A small network was shown many inputs. Here are its activations along a few directions, one row for each input.
Each table varies a few parts of the input and shows all the possible inputs, shuffled.
A made-up example of a description, with smaller parts first: line(6) and (point or line(9) or (values(3) and ring(5))).
Shared parts are said once, and a part with two or three values counts as separate values.
(in the rows, 128 means zero)

Other details of the inputs vary at random and push rows far along two fixed directions, the same in every table; ignore that.

A family of inputs:
R1: [121 197 195 128  73 185 135 173 137 152 170 163  44 247]
R2: [139 130 108 142 134 124 139 116 106 143 115 129 132 138]
R3: [161 110 104 118 172 115 168  93 119 113 110 190 152 107]
R4: [118 112 106 152 112 149 128 131 151 113 118  70 142 123]
R5: [132 145 136 113 135 155 152 127 133 114 114 187 105 160]
R6: [156 108  91 162 135 114 184  96 153 110 124 186 155  85]
R7: [128 137 109 134 116 109 111 121 137 125 144 141 134 112]
R8: [129 137 131 126 119 116 123 110 144 124 123 172 130 107]
R9: [116 128 107 128 117 119  93 124 132 123 130 105 135 110]
R10: [137 155 163 124 115 119 153 125 146 132 127 225 102 121]
R11: [155 123 125 124 155  87 171 101 121 114 101 232 143  64]
R12: [115 133 100 128 115 106  99 133 120 128 145  77 131 114]
R13: [126 138 106 114 146 141 138 117 134 106 112 129 131 145]
R14: [131 139  96 117 152 130 144 114 137 105 121 131 141 141]
R15: [120 126 130 122 124 123 107 118 140 125 111 143 133 106]
R16: [129 142 124 124 134  95 134 128 128 122 128 126 141 104]
R17: [143 113 128 134 150 125 140 122  98 152 133 128 141 140]
R18: [124 122 135 109 142 111 115 137 118 126 118  91 146 102]
R19: [138 120 113 139 138 128 136 120 104 144 104 132 129 136]
R20: [ 94 183 223 117  65 178  96 190 147 160 145 135  43 208]
R21: [129 119 127 122 123 122 106 126 128 129 136 140 134 108]
R22: [127 115 131 122 132 117 107 127 126 133 149 142 139 110]
R23: [124 129 101 122 144 133 125 116 125 115 113  91 135 145]
R24: [110 199 224 124  60 168 120 188 132 156 160 163  44 203]
R25: [101 120 117 117 122 114  88 145 109 126 114  41 133 117]
R26: [142 128 124 106 154 144 153 117 129 112 117 168 133 141]
R27: [120 118 102 155 112 141 133 131 154 114 131  68 146 127]
R28: [123 122 147 113 139 113 120 126 139 130 120 132 132 109]
R29: [110 115 137 114 136 123  89 127 134 132 136  82 151 115]
R30: [110 137 116 125 119 115  93 122 145 124 131  80 145 117]
R31: [124  97 120 144 122 150 128 134 147 118 122  69 144 123]
R32: [138 132 108 138 142 127 138 114 116 126 116 131 128 141]
R33: [117 110 114 124 158 135 102 132 105 135 128  32 149 150]
R34: [136 119 133 122 131 107 130 125 112 137 155 167 127 104]
R35: [129 140 119 128 121  94 132 129 117 125 141 131 131 110]
R36: [138 140 181 116 132 120 152 130 137 141 145 223 111 123]
R37: [111 120 108 123 118 118  92 135 115 129 123  82 124 109]
R38: [115 177 215 122  54 174 108 187 121 167 182 168  37 204]
R39: [123 116 100 118 152 134 121 119 122 115 100  93 137 139]
R40: [117 102 111 150 116 153 125 135 148 115 108  72 139 121]
R41: [138 137 163 121 116 115 143 139 111 136 144 184 106 124]
R42: [118 117 134 116 131 122  97 120 138 128 123 103 143 109]
R43: [161  89 109 151 143 127 180 100 144 115 115 187 156  80]
R44: [139 122 144 155 100 159 162 134 152 127 121 181 106 134]
R45: [122 141 128 123 130 103 126 123 146 126 127 132 134 111]
R46: [103 130 112 119 119 110  91 141 111 124 125  38 137 117]
R47: [167 114 101 140 167 107 180  88 113 118  98 234 138  99]
R48: [132 114 117 128 153 132 122 120 111 130 118  88 135 142]
R49: [114 109 113 110 158 137 103 132 117 126 128  34 150 155]
R50: [107 114 112  99 161 147 104 133 125 116 125  37 153 155]
R51: [103 181 237 114  77 171 107 199 123 165 176 128  58 208]
R52: [132 117 113 156 113 146 150 123 151 118 120 125 132 117]
R53: [142 102 137 148 129 143 164 126 145 123 141 159 140 118]
R54: [101 115 106 123 117 128  68 136 130 125 117  52 137 116]
R55: [117 130  92 134 143 127 105 128 118 127 123  32 141 153]
R56: [176 107 110 140 166 103 184  89 102 139 112 228 147  98]
R57: [152 118 164 152 114 154 181 131 147 135 152 216 112 135]
R58: [119 129  91 140 134 123 106 129 108 145 122  32 147 150]
R59: [158 110 128 122 158  77 173 101 105 122 138 227 152  69]
R60: [118 129 104 126 117 112 103 127 117 127 134  99 127 106]
Description of these inputs: line(5) and (values(2) or line(4) or ring(6)).
Q: Changing only the line(5) part turns R18 into R24. The same change can be made to R42. Which row results?
A: R8
Q: Changing only the line(5) part turns R19 into R56. The same change can be made to R20. Which row results?
A: R28
Q: Change only the values(2) part in R27. List by row number the other rows that result.
A: R6
Q: Change only the line(4) part in R13. List by row number the other rows that result.
A: R2, R23, R32
Q: Change only the values(2) part in R4. List by row number the other rows that result.
A: R52
Q: Which other rows agree with R49 in the line(5) part? List them by row number.
A: R17, R22, R29, R33, R34, R36, R50, R51, R53, R57, R59
Q: A walk changes only the ring(6) part. It starts at R11 and steps to R25. List the rest of the walk in order.
A: R37, R54, R15, R20
Q: Change only the ring(6) part in R45. List by row number the other rows that result.
A: R7, R12, R16, R30, R35

A family of inputs:
R61: [138 160 139 126 129 136 140 109 135 138 101 226  88 162]
R62: [114 103 104 103 190 141 102 109 123 127  94  43 158 158]
R63: [149 159 149 121 128 106 170 134 113 143 198 210 118 155]
R64: [152 173 103 160 116 146 186 116 133 134 122 210  97 183]
R65: [118 168 158  95 121 118 120 123 157 112 109 232  78 126]
R66: [ 95 112 120  74 185 124  83 123 145 101 101  57 151 117]
R67: [127 103 137 151 116 180 118 158  93 147 144  45 109 194]
R68: [ 94 159  91 119 114 131 108 141 150 104 117  54 115 150]
R69: [148 145 110 161  95  95 149 109 136 122 179 217 123  99]
R70: [ 79 149 194  89 103 189  86 180 171 109 125  66 103 181]
R71: [105 108 200 152  68 188 106 190 159 161 164  42 102 154]
R72: [112 171 164 109 135 185 108 159 112 147 136  34 100 250]
R73: [101  99 131 143 101 104  83 139 140 128  99  59 156  55]
R74: [148 125 154 197  67 129 164 135 141 143 157 207  95 105]
R75: [136 160 167 167  66 123 163 157 124 163 159 201  74 145]
R76: [147 181 165 118 107 129 134 143  69 161 125 213  63 175]
R77: [ 95 137 103  93 138  68  43 121 117 133 138  64 145  89]
R78: [159 115  79 162 126 142 182  82 169 108  91 206 146  96]
R79: [147 151 216 127 116 128 159 156 103 165 167 198  90 154]
R80: [127  70  69 114 165  90 108 102 146 104 145  40 218  46]
R81: [108 106 144  91 166 142  79 142  73 158 109  54 118 161]
R82: [128  96  20 135 167  86 113 103  73 124  81  29 175  91]
R83: [ 94 177 181  78 129 165  94 171 133 121 143  54  92 209]
R84: [127 151 145 131  81 156 155 127 194  99 120 220  91 112]
R85: [132  63  69 144 178  81 142 113 107 126 122  23 205  65]
R86: [133 152 179 129  81 151 129 150 105 150 106 228  73 148]
R87: [ 95 139 177  96 110 135  75 165 135 136 169  72 136 144]
R88: [134 158 174 114 108 133 115 141  85 166 113 231  54 161]
R89: [115 126 115 130 125  81  88 133 101 140 116  40 146  83]
R90: [161  97  93 148 120 122 159 101 118 128  93 204 133  74]
R91: [153  92 123 173  96 105 165 107 160 129 119 203 143  29]
R92: [119 117 123 140 120 129 108 142 128 126 193  53 148 143]
R93: [136 177 128  99 136 100 144 111 138  99 110 211 107 116]
R94: [121 178 187 116  67 114 110 149 145 138 164 231  90 127]
R95: [158  90  88 142 174 120 192  85 162  74 124 194 167  82]
R96: [133 130 224 124 119 135 138 153 120 172 157 217  81 137]
R97: [159  97  56 113 210  83 201  72 141  76 105 186 191  67]
R98: [120 150  73 121 154 120 101 109 112 120  88  35 150 152]
R99: [122  83 144 175 108 149 123 156 132 141 161  34 140 128]
R100: [131 108 101 165 139 186 141 128 143 119 132  38 143 194]
R101: [126 168 149 155  73 163 156 138 173 105 146 209  68 159]
R102: [116 121  27 124 154  48  98  99 111 113 139  38 195  66]
R103: [152  71 146 139 158  95 165 107 135 123 112 198 181  31]
R104: [160 142 127  93 181  63 150  97  95 125 168 200 165  93]
R105: [182  91  39 144 217 100 220  59 121 101  97 179 201 105]
R106: [100 125 191 107 106 187  85 181  97 156 121  60  97 195]
R107: [115  93  48 127 129  75  86  97 152 103 129  43 199  30]
R108: [109 141 134 165  66 181  88 173 100 154 138  48  71 200]
R109: [ 66 171 174 101  67 172  63 176 176 107 109  62  84 165]
R110: [111  95  47 131 160 116 102  88 145  93  52  39 198  79]
R111: [103 160 120 178  70 204 105 158 150 136 137  33  84 226]
R112: [ 98 141 178 119 109 207 104 166 149 136 118  53 110 222]
R113: [164 107 126 149 139 176 195 105 167 120 119 196 139 147]
R114: [144  98 120 135 149  58 131  94 120 137 102 208 144  26]
R115: [134  60  89 127 158 146 119 121 110 127  99  37 173 102]
R116: [135 208 172 107  93  93 115 140 107 149 182 216  82 153]
R117: [104 110 134 110 124 175 117 144 186  96 123  58 139 132]
R118: [168 132 147 104 176 114 170 111  59 146 122 213 120 143]
R119: [169 118 120 132 161 126 194 118  75 145 130 208 120 153]
R120: [153  93  94  88 215  39 134  68 109 116 139 203 196  33]
Q: What is each input in this table made of?
A: values(2) and ring(5) and ring(6)
Q: Changing only the ring(5) part turns R87 into R103. The same change can be made to R104. Which row results?
A: R79
Q: Change only the ring(5) part in R117. List by row number the other rows that result.
A: R71, R80, R113, R115
Q: Change only the ring(6) part in R102. List by row number the other rows that result.
A: R69, R77, R94, R107, R116
Q: Change only the values(2) part in R72. List by row number the other rows that result.
A: R98

A family of inputs:
R121: [ 93 159 151 117  91 139  73 166 123 144 147  48  99 167]
R122: [110 137 153 115 114 137 103 146 138 130 132 104 117 135]
R123: [138 150 161 119 117 122 141 127 130 134 134 220 102 127]
R124: [111 146 182 125  93 148 105 165 129 150 157 112  94 161]
R125: [121 133 135 125 126 156 126 138 135 126 122 108 117 161]
R126: [123 133 132 135 120 152 132 138 141 125 137 105 121 158]
R127: [155 120 134 139 139 132 172 116 123 131 132 200 125 129]
R128: [115 144 173 123  98 140 107 159 123 149 154 121  98 153]
R129: [107 142 146 129 108 163  98 162 112 149 138  43 102 192]
R130: [145 131 145 128 129 105 145 120 116 138 139 204 121 107]
R131: [134  84  80 133 170 115 134 105 123 114 108  66 181  94]
R132: [130 100  64 130 167 108 126  99 125 107 106  69 177  98]
R133: [114 122 123 112 134 116 102 128 131 121 119  95 141 107]
R134: [119 109  85 111 160  87 101 106 117 114 101  82 167  76]
R135: [135 153 172 126 104 124 133 144 112 151 151 196  91 144]
R136: [117 161 163 125 102 170 121 157 126 142 132 122  81 198]
R137: [126 126  96 131 140 126 125 120 122 122 119  88 141 134]
R138: [149  97  90 150 136  92 156  92 142 110 109 183 162  47]
R139: [149 131 144 133 134 145 172 118 142 121 123 212 117 139]
R140: [127 106  98 156 118 148 134 124 144 118 111  85 142 123]
R141: [141 142 136 126 124 104 143 117 129 129 139 204 121 107]
R142: [116 122 119 122 129 112 108 128 137 121 133  91 146 103]
R143: [142 132 124 136 130 136 158 119 136 122 132 171 125 137]
R144: [131 112 108 132 146 131 128 122 115 130 120  89 145 133]
R145: [158 126 121 130 150 125 176 100 130 118 112 226 129 121]
R146: [121 110  93 120 147  93 108 112 129 113 122  87 165  79]
Q: Changing only one part turns R133 into R125. The same change can be made to R134. Which row results?
A: R136
Q: What is each input in this table made of?
A: values(2) and (point or (values(3) and line(4)))
Q: A walk changes only the line(4) part. It starts at R129 and steps to R144. List the rest of the walk in order.
A: R127, R131
Q: Change only the values(3) part in R145. List by row number the other rows that result.
A: R132, R144
Q: Change only the values(2) part in R143. List by row number the other rows that result.
A: R146
